These are the activations of a small neural network, seen along a few directions. Each row is one input.
In each table, some parts of the input vary, and every possible input appears once, in random order.
A made-up example of a description, with smaller parts first: one of 8 places around a ring, together with either a single point or (one of 2 separate values, together with one of 4 places along a line) or one of 11 places along a line.
Shared parts are said once, and a part with two or three values counts as separate values.

Other details of the inputs shift rows strongly along two fixed directions, in all tables alike. That doesn't count.

Rows:
R1: [ -9 -13  -3   4  11  -4  18 -10  21 -23 -11  15]
R2: [  3  25  13  -8  20   2 -15  28 -33  22 -17 -25]
R3: [ -9  18   3  12  10  -1 -11  34 -37  -3 -18 -32]
R4: [  7  -6  10 -10  14  -8 -24 -14  24   1   7  18]
R5: [  4  -5 -25  -7 -53  10  26 -42   5  -1  27  29]
R6: [  5  20   8  -8  20  -1   0  31 -28  28 -17 -30]
R7: [  2   7   5 -15  25   4  16  -3   6   4 -14   6]
R8: [ -6 -14   6  12   7 -10 -22  -8  19 -21  -1   7]
R9: [  0  -3   5   6   9   8  11  12  11  -4 -11  -1]
R10: [  3 -10  10 -10  23  -1   8 -11  25   5   3  15]
R11: [ -3 -28   1   9   9 -11  -1  -1  19 -16   2   4]
R12: [ -3 -10   6   5   5   2 -24  -2  28 -14   2  11]
R13: [ -7  -7   1  14  14   0  12   6   3 -11 -10  -3]
R14: [  9  21 -24   1 -58  10  10   1 -50  28  21 -22]
R15: [  4   4 -16  -5 -58   2  -4 -21 -14   6  36   9]
Each input here is: one of 3 separate values, together with one of 5 places along a line.
Changing only the place on the line of 5 turns R2 into R10. The same change can be made to R3. Which row results?
> R13
Change only the place on the line of 5 in R9. List by row number the other rows that result.
> R5, R12, R14, R15

Rows:
R16: [ -9 -16   7  -7  23  -4 -13  13  25 -25 -18   7]
R17: [  6   5  -6   7 -27  -1 -11 -38  -6  12  28  12]
R18: [  1  55  -1 -12   0  14  -4  42 -53  24 -30 -39]
R19: [  2  53   6   8   0  17 -11  36 -54  21 -23 -42]
R20: [  1  -2 -14  12 -42   0 -10 -21  -5  -8  24   9]
R21: [ -3 -10   4  -7  42   3  39  -1  37 -16 -24  21]
R22: [  7 -20 -14 -11 -30 -13   4 -22 -11  12  31   7]
R23: [ -1 -28  14  12  29 -10 -10  22  22  -5  -5 -10]
R24: [ -5 -23  13  11  22  -3 -14  23  26 -15  -9  -2]
R25: [ -7 -19   9  10  17   2 -18  17  33 -26 -15   1]
R26: [ -4 -11  11   7  38  12  36   6  35 -13 -28   9]
R27: [  6  11  -7 -13 -30  -1  -7 -32  -3   6  22  20]
R28: [  4  42   5   2   0  17  -4  45 -51  32 -18 -44]
R29: [ -2  -3  20  -3  41 -12 -18  -7  21  -6 -12   9]
R30: [-13 -20   6  16  32   4  38  10  35 -29 -24   4]
R31: [  7 -18  19 -14  43 -11  -8  11  25   7  -7   3]
R32: [  7   5 -11  -5 -40  12  -8 -22   3   8  21  13]
R33: [  0  -4 -13   1 -28 -15  -6 -36 -14  -3  26  14]
R34: [ -1  -2 -15  -5 -36  -6  -6 -27 -11  -8  21  15]
R35: [ -6  -5 -29  -5 -30   2  53 -30  -6  -9  15  19]
R36: [ 14 -10  -7  -4 -28   2  -1 -23  -4  27  34   4]
R37: [  5  47   3 -12   4   9   0  44 -57  33 -21 -40]
R38: [ -8 -24  12  -6  32 -10 -10  20  23 -15 -14   4]
R39: [  0  -4 -14  18 -34  -9 -10 -31  -9  -2  28   8]
What is each input in this table made of?
> one of 4 separate values, together with either a single point or one of 5 places along a line
Changing only the choice among 4 separate values turns R20 into R27. The same change can be made to R24. Which row results?
> R37
Change only the choice among 4 separate values in R35. List by row number the other rows that result.
> R21, R26, R30

Rows:
R40: [ -3  20   8  11   3   1 -34  35 -29   4 -14 -32]
R41: [  0   9 -23   2 -42  10  31 -25 -10  -2  15  11]
R42: [  2 -34  10   1  -1  -9 -36 -29  51 -18  22  36]
R43: [  4  14 -16 -11 -29   6  23 -26 -15  12  15  12]
R44: [ -8  15  -1  10   9   4  13  26 -27  -4 -22 -26]
R45: [  7  -1 -18  -6 -35   4  26 -17 -15  16  22   3]
R46: [ -1 -28  -3  -9   4   3  23 -36  58 -23   9  47]
R47: [ -4  19   2  10   3  -3 -17  27 -32   4 -14 -30]
R48: [  7  12 -12 -13 -26  -3   9 -27 -20  18  21   9]
R49: [  4   6 -14  -1 -31  -6   6 -26 -22  10  23   5]
R50: [ -3   2 -23   6 -44   7  28 -20 -11  -8  15   8]
R51: [  0  -4  28  -5  46  -1 -37  19  31  -8 -21   3]
R52: [ -6  23   1   6  14   6  16  24 -27   3 -25 -23]
R53: [  5  17  11   1   6   6 -26  37 -24  20  -9 -32]
R54: [  3  15   4  -1  14  -1   7  29 -32  21 -12 -30]
R55: [  0 -22  22   0  46  -7 -18  24  31  -5 -16  -4]
R56: [ -9 -21  18   9  47 -14 -11  18  23 -22 -21  -2]
R57: [  1 -44  -2  -3   3   1  25 -25  61 -20  13  39]
R58: [ -2  -7  23  -6  51  -5 -20  14  29  -9 -23   4]
R59: [  5   9 -13   0 -36  -2  -8 -22 -20  10  23   2]
What is each input in this table made of?
> one of 4 places along a line, together with one of 5 places along a line
Changing only the place on the line of 5 turns R55 into R54. The same change can be made to R47. Which row results?
> R56
A walk changes only the place on the line of 4. It starts at R44 and steps to R52. List the rest of the walk in order.
> R43, R45
Change only the place on the line of 4 in R57. List by row number the other rows that result.
> R41, R46, R50
